These are the activations of a small neural network, seen along a few directions. Each row is one input.
In each table, some parts of the input vary, and every possible input appears once, in random order.
A made-up example of a description, with smaller parts first: one of 2 separate values, together with either a single point or one of 9 places around a ring or (one of 4 places along a line, together with one of 5 places around a ring).
Shared parts are said once, and a part with two or three values counts as separate values.
In the rows, zero is written as 128.

Other details of the inputs shift rows strongly along two fixed directions, in all tables alike. That doesn't count.

Rows:
row 1: [115 136 114  98 100 131 136 149 111 150  96 122  88]
row 2: [146  93 115 192 125 155  86 183 100 112 139 142 168]
row 3: [142  68 122 199 127 137 118 170 108 136 125 145 196]
row 4: [135  74 126 193 125 140 112 164  81 121 143 113 187]
row 5: [153 151 152 115 167 101 122 109 133  60 147 134 127]
row 6: [106 155 122  98 111 136 131 153 141 144 127 121  84]
row 7: [157 106 117 195 101 146  91 179 113 116 113 138 141]
row 8: [148 119 134 153 113 151 111 139 110 132 113 136 144]
row 9: [107 124 123 117 134 147 125 126 142 150 120 131 110]
row 10: [145  77 128 209 111 136 113 159 112 138 127 136 200]
row 11: [142 102 113 180 110 156  99 186 105 109 133 140 155]
row 12: [110 137 124 117 101 150 121 124 143 158 116 128 102]
row 13: [153  81 130 196 132 160 119 161  93 120 120 143 177]
row 14: [145 133 151 120 183 109 122  93 137  88 132 136 129]
row 15: [146 156 137 124 139  81 119 114 152  95 122 140 119]
row 16: [140 131 136 115 168  92 112  93 123  77 130 134 118]
row 17: [149 145 141 112 147 114 129 130 131 100 113 137 102]
row 18: [124 122 154 142 150 113 128  87 160 109 148 116 126]
row 19: [105 141 116  97  96 138 136 143 108 142 120 116 109]
row 20: [ 99 106 129 115 115 139 150 122 116 163 118 109 122]
row 21: [186 132  52  86 106 142 169 139 135 182 165 115  99]
row 22: [139 151 135 113 153  86 116 122 119  75 138 118 110]
row 23: [102 136 137 111 117 157 155 132 121 162 132 116 126]
row 24: [148 142 137 126 166  95 111 120 151  71 131 140  97]
row 25: [131 120 154 138 155  92 129  74 134  92 144 106 137]
row 26: [108 132 116 105 101 153 135 144 139 149 109 137  92]
row 27: [130 121 117 144 125 127 112 160 116 131 132 145 161]
row 28: [104 131 123 113 103 141 129 113 117 164 109 110 117]
row 29: [108 130 152 110 112 146 157 103 141 168 122 108 118]
row 30: [ 94 126 126 114 121 152 148 120 146 160 123 127 103]
row 31: [131 138 141 120 179  90 112  92 122  75 152 116 136]
row 32: [ 98 119 121 114 113 143 149 120 113 159 113 118 116]
row 33: [104 135 122  97 120 146 129 127 144 154 116 135  91]
row 34: [218 142  74 112 139 101 148  98 149 119 191 112 119]
row 35: [101 127 126 125  98 142 144 109 117 160 115 109 121]
row 36: [102 125 146 110 121 152 156 131 126 166 137 107 131]
row 37: [122 131 151 126 173  83 138 100 152  98 163 125 155]
row 38: [147 110 130 145 132 149 115 149 106 125 112 145 141]
row 39: [104 120 116 107 118 142 132 126 111 160 107 119 115]
row 40: [ 95 127 119 111 113 138 157 129 139 174 114 137 128]
row 41: [ 97 139 118 105 119 135 136 141 133 171 127 128 137]
row 42: [115 140 120 108  85 136 133 123 117 143 104 118 104]
row 43: [103 155 119  87 104 125 145 142 139 149 124 135 116]
row 44: [118 142 114 103 106 123 138 158 136 157  99 143 106]
row 45: [189 141  59  92 116 131 161 140 132 162 191 105 116]
row 46: [104 141 132  99 120 158 141 137 120 169 124 117 122]
row 47: [128 137 141 134 153 117 110  91 155 107 137 126 120]
row 48: [148 133 136 118 162  87 117  98 125  57 128 136 117]
row 49: [153  69 138 196 134 156 120 163  96 125 125 134 183]
row 50: [135 146 136 121 142  95 117  99 150 109 128 143 133]
row 51: [117 145 120 109  85 130 131 137 115 152  98 113  93]
row 52: [139 139 158 135 154 115 137  80 142  99 137 124 133]
row 53: [147  93 109 174 121 138 102 174 105 131 111 161 173]
row 54: [120 142 141 126 165  92 137 102 147  99 156 133 150]
row 55: [126 136 147 139 179 103 123  95 151  75 168 125 132]
row 56: [144 139 141 109 143 123 133 118 132  96 117 142 112]
row 57: [128 157 137 102  98 139 139 134 132 151 101 122  91]
row 58: [103 136 117  99 108 139 128 138 105 153 124 116 115]
row 59: [123 139 140 125 174 111 111 105 148  93 157 125 126]
row 60: [126 113 150 136 174 107 130  94 157  95 149 126 125]
row 61: [159  95 117 203 101 153  90 170 110 103 119 145 159]
row 62: [115 146 120 109  88 129 138 132 142 154 106 139 119]
row 63: [122 153 131 100 107 144 139 161 118 149 116 121 102]
row 64: [ 88 138 126 100 116 136 152 116 116 155 134 105 115]
row 65: [114 135 113 103 102 132 141 147 135 152 103 148 118]
row 66: [146 158 138 119 165  71 117 126 146  72 145 140 128]
row 67: [101 136 127 123 102 133 150 115 144 170 118 129 134]
row 68: [119 125 153 133 171 107 129 101 153  96 168 115 133]
row 69: [145  85 124 217 115 158 102 153 112 120 131 135 173]
row 70: [149  91 115 201 115 140  95 163 107 135 116 146 193]
row 71: [141 148 144 114 119 128 132 110 135 111 116 131 113]
row 72: [138 140 139 120 144  97 111  86 126  91 128 124 119]
row 73: [116 137 137 113 110 156 136 118 129 168 109 120 120]
row 74: [100 130 116 102 118 137 140 134 138 177 107 139 126]
row 75: [142 147 150 111 167 111 119 109 129  88 146 132 128]
Each input here is: one of 3 separate values, together with either a single point or (one of 4 separate values, together with one of 6 places along a line).
- Changing only the choice among 3 separate values turns row 60 into row 18. The same change can be made to row 39. Which row results? => row 28
- Change only the choice among 4 separate values in row 44. List by row number the other rows that result. => row 1, row 17, row 24
- Change only the choice among 3 separate values in row 1. List by row number the other rows that result. => row 22, row 51
- Change only the choice among 3 separate values in row 72. List by row number the other rows that result. => row 16, row 58
- Change only the choice among 4 separate values in row 69. List by row number the other rows that result. => row 35, row 52, row 67

Rows:
row 76: [110 135  97  95  73 165 150 161 124 201 111 123 103]
row 77: [134 160 126  83 145 103 142 101 153 114 142 125  97]
row 78: [124 149 149  94 180  88 151  57 166 102 167 113 118]
row 79: [111 157 163  94 173  85 132  68 159  84 137 125 106]
row 80: [119 147 160 111 173  88 125  78 155  83 136 131 117]
row 81: [189  85 106 213 130 134  90 181  95  91 137 148 187]
row 82: [164 117 115 153 134 123 114 144 113 105 137 133 145]
row 83: [ 82 126 127 112  85 167 142 151 121 191 100 124 117]
row 84: [112 135  98 100  77 162 149 160 119 195 113 120 103]
row 85: [132 108 141 170 138 127 107 137 119 105 122 140 158]
row 86: [157  76 134 221 135 140  87 168  87  88 122 143 195]
row 87: [ 82 126 126 108  80 172 145 146 118 195  98 116 109]
row 88: [147 144 122 109 140 112 131 112 135 110 141 124 110]
- Describe the family of inputs behind these rows. => either a single point or (one of 2 separate values, together with one of 6 places along a line)

Rows:
row 89: [149 123 173 180 189  91  78 122 140  23 121 163 148]
row 90: [156  95 100 167 105 152 135 149 128 168 129 138 163]
row 91: [132 113 100 145 106 133 125 186  92 147 131 132 167]
row 92: [148 129  95 134  90 137 126 151 138 159 111 145 122]
row 93: [147  85 120 168 106 169 126 145  74 145 124 107 154]
row 94: [107 155 129  69  94 132 156  95 113 160 112  93  82]
row 95: [106 146 185 108 204  71 132  45 169  69 139 134 130]
row 96: [170 113 135 157 208  78 114 117 122  50 179 137 180]
row 97: [103 105 135 169 101 147 102 168 108 137  84 150 152]
row 98: [ 95  85 146 190 117 168 114 153 118 154 120 131 174]
row 99: [138  88 124 175 111 175 122 140  88 141 142  97 148]
row 100: [108 169 134  55 102 150 146 109 130 148 107 103  42]
row 101: [137 113  96 147 112 135 112 195  95 132 127 142 153]
row 102: [109 147 116  87 111 143 167  95 180 191 147 115  96]
row 103: [135 192 148  53 202  63 130  86 173  50 163 137  76]
row 104: [130 164 111  82 100 140 144 130 170 163 113 141  72]
row 105: [142 117 170 181 183  70  92  99 129  37 126 150 180]
row 106: [112 155 125  71 101 134 142 104 116 145 107 102  68]
row 107: [159 110  96 164  87 136 126 157 122 158 117 142 160]
row 108: [ 77 156 121  57 131 136 172 116 155 183 161 103  94]
- Changing only one part turns row 100 into row 99. The same change can be made to row 89. Which row results? => row 98
- Describe the family of inputs behind these rows. => one of 4 separate values, together with one of 5 places along a line
- Change only the choice among 4 separate values in row 106. List by row number the other rows that result. => row 92, row 97, row 101
- Start at row 102 and move only the place on the line of 5, one step at a time. The first step leads to row 90. Which rows follow, in order? => row 107, row 92, row 104
